A small network was trained on made-up records. Each row is its average activation on records with the value named, seen along a few directions.
Related values have similar rows: they may be neighbours, one step apart, or belong to one group.

Other fields vary at random and push rows far along two fixed directions, the same in every table; ignore that.
These rows show it; all are for the same value of a field, averaged over different records:
[ 24  28   0  31  21 -27  61  19  -8  13]
[ -3 -19  62 -99 -37 -10 -55  21  77  30]
[  8   3 -77  49  16   8   7 -31 -91 -15]
[ 24  21  21  13  10 -32  51  24  17  19]
[ 22  25  74 -28   2 -47  54  54  79  37]
[  6   8 -31  22   9  -8  19  -6 -35   2]
[  6   3 -48  26  10   0   6 -18 -57  -6]
[  0  -3  14 -34 -12 -10  -9   4  19  15]

Values of M:
m6: [-38 -40   0 -24 -10  57 -78 -34 -21 -32]
m8: [ -4  -9  -2  30  22  -4  42  31 -10   7]
m7: [  1   4   1  22 -12  22 -20 -20  19 -32]
m2: [-12   6  -1  42  16  12  -8 -14   3 -36]
m5: [-14 -28   5 -35 -15   3 -23  -1   3   3]
m3: [-10 -14 -10 -31 -36  30 -81 -41   9  -7]
m1: [-40 -24  15 -34  -5  27 -41  12  -1 -13]
m9: [ 25  41  10  42  22 -30  85  15  32  14]
m4: [  4  -3 -35   7   0   8 -10 -15 -35   0]
M is arranged as a ring.
- Name the neighbours of m2, in listed order. => m6, m7
- Name the neighbours of m4, in listed order. => m5, m9

Values of W:
w1: [-12 -35 -27  -4 -22   9 -21  -3  15  -6]
w6: [ -9 -19  -5 -42  -4 -12 -22   5 -31  13]
w2: [ 35  45  12  10  -5 -48  33  17  24  23]
w4: [ 34  34 -27  80  10  -1  60 -21 -37 -16]
w9: [-19  21  24  25  16   9  38   5  34  -9]
w5: [ -9 -29 -31  19   7  29  -8 -11 -66  -2]
w3: [ -41  -44   57  -97  -29   28 -107   23   46  -12]
w7: [ -6   1 -52  37  12  28 -53 -60 -57 -43]
w8: [ 26  25  50 -27  14 -41  80  45  73  52]
W is arranged as a 3 by 3 grid.
- Fewest steps between w7 and w6? => 4
A value of W combines one of 3 hidden first parts with one of 3 second parts; all combinations occur once.
- Changing only the second part turns w6 into w8. w3 has the same second part as w6; what does that change turn w3 into? => w9
